These are the activations of a small neural network, seen along a few directions. Each row is one input.
Each table varies a few parts of the input and shows all the possible inputs, shuffled.
A made-up example of a description, with smaller parts first: one of 2 separate values, together with either a single point or one of 9 places around a ring or (one of 4 places along a line, together with one of 8 places around a ring).
Shared parts are said once, and a part with two or three values counts as separate values.
In the rows, 128 means zero.

Other details of the inputs shift rows strongly along two fixed directions, in all tables alike. That doesn't count.

Table:
x1: [145 113 135 122  93 171 112 140 118 123 142  91 111 136 137]
x2: [130 113 142 110  57 152 128 142 111 120 154 105  89  60 141]
x3: [145 129 145  92  33 118 147 113 101 118 150 118  91  52 147]
x4: [120 168 140 153 140  56 214  73 123 145 111 210 161  98 134]
x5: [114 110 124 135 143 177  91 151 138 132 141 105 131 143 136]
x6: [124 158 132 142 159  40 213  65  94 140 119 187 175 132 132]
x7: [136 132 145 107  34 136 160 124  96 125 158 115  86  44 150]
x8: [127 112 118 127 125 176  97 143 138 129 144 100 123 151 133]
x9: [145 111 141  90  49 127 111 132 107 116 139 100  94  69 134]
x10: [136 113 138 102  69 139 108 142 120 121 136 105 100  83 136]
x11: [124 148 104 167 175 171  90 177 173 101 112 119 130 169 110]
x12: [131 108 117 128 185 139  88 147 138 127 114 106 143 193 110]
x13: [144 115 132 123 113 156 113 134 121 123 137 101 121 150 127]
x14: [127 125 124 113 151 104 106 132 139 132 100 131 139 142 106]
x15: [119 110 131 133 120 168 114 144 123 125 155 105 119 123 141]
x16: [111 137 123 134 141 144 125 131 152 139 126 145 127 121 126]
x17: [ 90 167 123 178 212  77 203  69 138 153 124 221 195 143 139]
x18: [127 163 142 118 107  26 207  62 105 137 114 188 153  82 128]
x19: [132 106 125 120 137 152  86 142 127 124 133 103 128 152 128]
x20: [117 120 131 120 108 155 107 146 138 131 133 119 113  96 132]
x21: [110 115 109 138 184 168  68 167 174 140 106 123 135 168 108]
x22: [127 147 109 152 137 159 104 174 147  95 133 109 111 134 123]
x23: [ 99 154 125 181 232  61 193  79 134 147 113 219 197 161 134]
x24: [116 121 115 159 195 195  91 158 165 141 121 117 144 197 119]
x25: [137 120 128 100 107 133 101 138 137 126 117 103 105 127 116]
x26: [143 106 141 104  59 148 115 130  96 114 157  92 105  90 153]
x27: [137 138 128 123  60 142 110 153 116  83 152  97  94  64 144]
x28: [118 125 109 150 194 181  80 166 184 145  98 126 133 192 101]
x29: [163 122 153  89  19 110 164  97  67 112 153  94 105  78 143]
x30: [140 125 145 110  45 163 135 135 115 124 146 104  88  67 139]
x31: [135 117 118 113 151 140  94 135 132 127 121 104 137 179 115]
x32: [127 148 127 145  97 117 142 141 119  89 148 128 113  77 140]
x33: [106 160 125 156 200  46 196  63 125 147 109 204 190 156 128]
x34: [128 116 129 130 154 117 124 125 122 127 127 119 137 155 127]
x35: [159 121 155  95  22 115 165  97  72 115 155  96 100  74 150]
x36: [141 121 122 106 133 135  96 157 137 129 109  99 112 156 105]
x37: [138 123 128 117 111 149 112 152 132 129 127 111 101 121 128]
x38: [134 118 120 114 140 145  93 160 143 131 109 100 109 157 108]
x39: [147 122 147  99  31 128 154 105  83 113 169 107 102  69 160]
x40: [117 154 146 139 100  51 218  70 101 137 137 197 142  48 149]
x41: [132 118 125 106  81 163 102 144 137 125 140 101  95 103 128]
x42: [141 114 131 101 112 119 105 143 126 122 116 103 111 124 115]
x43: [129 162 143 129  98  39 219  70  94 137 128 192 139  66 141]
x44: [144 110 130 107  99 149 110 142 107 122 140  79 105 141 131]
x45: [126 154 148 130 109  34 212  67  96 133 128 195 142  57 143]
x46: [125 116 114 133 179 156  88 142 150 130 123 118 141 191 116]
x47: [132 115 123 141 137 182 104 146 142 133 134 103 128 165 128]
x48: [116 109 115 150 182 167  95 151 150 134 130 117 140 175 127]
x49: [124 115 111 145 192 176  86 165 151 136 123 108 138 202 119]
x50: [116 130 125 147 144 152 140 131 125 138 145 129 135 138 139]
x51: [156 127 152  89  25 110 154 112  93 118 135 104  88  64 134]
x52: [123 114 120 118 165 134  80 152 156 133  98 115 130 159 105]
x53: [128 149 113 140 115 149 107 156 145  91 138 115 113 113 129]
x54: [113 169 128 166 196  51 197  76 142 153  91 221 179 140 115]
x55: [110 108 108 151 201 177  69 159 165 140 119 115 150 196 120]
x56: [142 116 139 101  88 106 129 109  92 120 136 106 127 110 135]
x57: [127 113 111 141 199 169  81 161 151 134 119 110 138 210 111]
x58: [118 105 112 134 204 156  64 157 157 133 107 105 148 209 108]
x59: [122 127 122 144 142 144 138 129 125 137 141 127 137 146 136]
x60: [121 134 119 138 142 137 130 139 144 140 121 139 124 132 124]
x61: [ 99 159 126 170 214  51 190  87 145 150  99 223 180 133 124]
x62: [135 104 130 120 121 146 105 139 116 119 145 100 118 139 131]
x63: [138 118 141 101  81 103 136 124 110 121 128 113 103  86 130]
x64: [101 169 118 163 222  47 182  77 153 153  91 228 186 153 111]
x65: [137 133 126 122 150 115 121 131 144 135  95 130 136 159 101]
Each input here is: one of 5 places around a ring, together with either a single point or (one of 2 separate values, together with one of 6 places along a line).
- The inputs of x22 and x53 match in every part but the place on the ring of 5. If x59 is changed in the same way as x22 into x53, which row does it become? => x8
- Which other rows does x13 become when the place on the line of 6 takes its other values? List them by row number. => x1, x24, x29, x35, x47
- Which other rows does x4 become when the choice among 2 separate values takes its other values? List them by row number. => x1

Table:
x66: [109 126 107 150 192 158  80 168 164 128 115 125 138 169 112]
x67: [127 144 139 119 106  88 164 107 119 139 115 156 130  91 127]
x68: [124 139 128 141 137  94 169  99 110 127 139 157 151 124 136]
x69: [144 118 138 115  85 133 140 124  98 118 151 109 109 108 144]
x70: [110 132 101 145 209 143  81 162 180 125  96 130 140 186  95]
x71: [131 121 138 126 118 106 151 110 102 131 135 131 128 119 138]
x72: [138 114 138 117 110 129 127 117 118 129 130 122 125 124 127]
x73: [154 104 125  92 109 162  61 171 129 113 120  62 101 161 109]
x74: [119 145 138 125 119  93 161 107 129 140 123 156 132  98 127]
x75: [107 128 104 153 211 159  82 162 172 138 109 138 145 184 114]
x76: [165 102 140  78  50 158  89 145 100 117 133  63  84 113 129]
x77: [132 138 132 139  81 149 142 132 117 117 153 122 109  85 145]
x78: [135 132 142 108 104  86 162  93 101 142 119 142 134 114 128]
x79: [141 125 146 121  74 130 147 120  93 116 157 100 115 102 152]
x80: [139 123 134 122  57 179 108 157 112 101 154  79  85  92 142]
x81: [108 141 130 144 164 116 141 114 151 145 112 170 151 129 126]
x82: [113 150 133 149 151 114 170 108 133 140 132 176 146 109 140]
x83: [159 106 150  83  21 132 121 123  87 105 157  74  94  69 146]
x84: [129 100 118 121 152 170  66 168 140 127 130  82 125 174 117]
x85: [106 136 125 149 160 121 144 122 143 148 124 161 146 123 130]
x86: [125 134 123 141 158 113 149 110 123 134 131 153 151 152 134]
x87: [151 110 137  95  88 139 102 141 114 117 134  78  97 127 127]
x88: [112 143 115 137 166 103 130 125 153 134 113 158 141 140 115]
x89: [123 143 124 135 155  99 138 130 145 142 102 157 138 133 110]
x90: [119 136 136 125 143  83 167  85 116 147 119 159 151 130 124]
x91: [115 152 132 140 139  86 164 100 132 131 121 178 148 104 132]
x92: [124 135 132 132 138  84 161  87 120 138 123 161 155 128 136]
x93: [134 129 133 119 129 106 138 107 122 133 122 136 133 137 121]
x94: [127 124 143 116 107 102 162  88 105 140 130 145 140 106 137]
x95: [138 111 114 104 120 172  59 184 150 110 109  71  97 146 103]
x96: [115 142 127 151 162 111 141 117 152 138 111 172 147 127 122]
x97: [120 131 128 137 148  93 159  97 116 141 130 157 156 132 138]
x98: [142  89 126 110 110 190  67 169 130 128 140  67 101 153 123]
x99: [143 102 121  98 123 171  58 167 136 115 126  63 105 165 111]
x100: [126 131 140 129  94 112 155 122 108 121 142 137 112  76 141]
x101: [144 114 142 106  84 122 129 118 104 120 137 109 112 106 137]
x102: [133 135 136 131  85 132 151 126 113 113 145 129 106  83 146]
x103: [121 151 127 143 125 108 167 109 123 125 139 167 132  99 146]
x104: [136 118 131 130 113 138 136 119 115 130 142 123 127 128 136]
x105: [122 113 111 141 169 178  86 152 145 128 131 102 136 191 126]
x106: [106 153 116 157 200  88 152 111 162 145  98 187 160 150 108]
x107: [120  97 120 128 171 173  81 156 148 148 125 100 133 183 118]
x108: [121 136 119 159 168 130 150 109 130 135 124 146 157 159 131]
x109: [124 137 123 138 117 136 133 138 131 113 142 130 120 107 134]
x110: [136 112 116 113 168 147  72 156 148 135 103 103 131 196 106]
x111: [110 160 133 156 138 114 178 101 125 137 138 172 151 102 147]
x112: [146 116 125 104  87 138 103 159 131 114 120  91  92 110 118]
x113: [129 135 131 120  97 101 148 123 124 119 129 132 108  91 127]
x114: [119 144 123 157 158 127 148 127 143 134 129 165 140 125 128]
x115: [114 161 127 160 145 109 169 108 130 127 138 169 151 115 145]
x116: [118 132 101 138 206 141  80 163 176 136  84 133 143 192  97]
x117: [125 116 115 140 163 174  86 159 142 117 133  92 136 184 118]
x118: [149 127 143 104  88  90 147 109  99 123 123 122 119 111 128]
x119: [141 124 138 105  50 131 132 125 108 101 143 108 100  57 140]
x120: [110 141 103 169 206 171  90 163 168 117 116 131 149 182 114]
x121: [122 133 134 132 117 121 173  95 102 136 145 138 142 117 146]
x122: [135 121 141 117  83 122 166 102  95 134 151 127 122  96 147]
x123: [152 111 132  88  82 143  99 138 112 117 139  83 100 125 128]
x124: [107 148 122 163 182 105 153 115 145 147 114 179 158 131 126]
x125: [135 109 130 117  90 156  96 158 138 113 133  96  94 108 124]
- Describe the family of inputs behind these rows. => one of 2 separate values, together with one of 5 places around a ring, together with one of 6 places along a line
- The inputs of x94 and x122 match in every part but the place on the line of 6. If x101 is changed in the same way as x94 into x122, which row does it become? => x69
- The inputs of x67 and x111 match in every part but the place on the line of 6. If x118 is changed in the same way as x67 into x111, which row does it become? => x79
- Which other rows does x111 become when the choice among 2 separate values takes its other values? List them by row number. => x121
- Which other rows does x92 become when the place on the line of 6 takes its other values? List them by row number. => x86, x97, x105, x110, x123
- Which other rows does x81 become when the choice among 2 separate values takes its other values? List them by row number. => x94
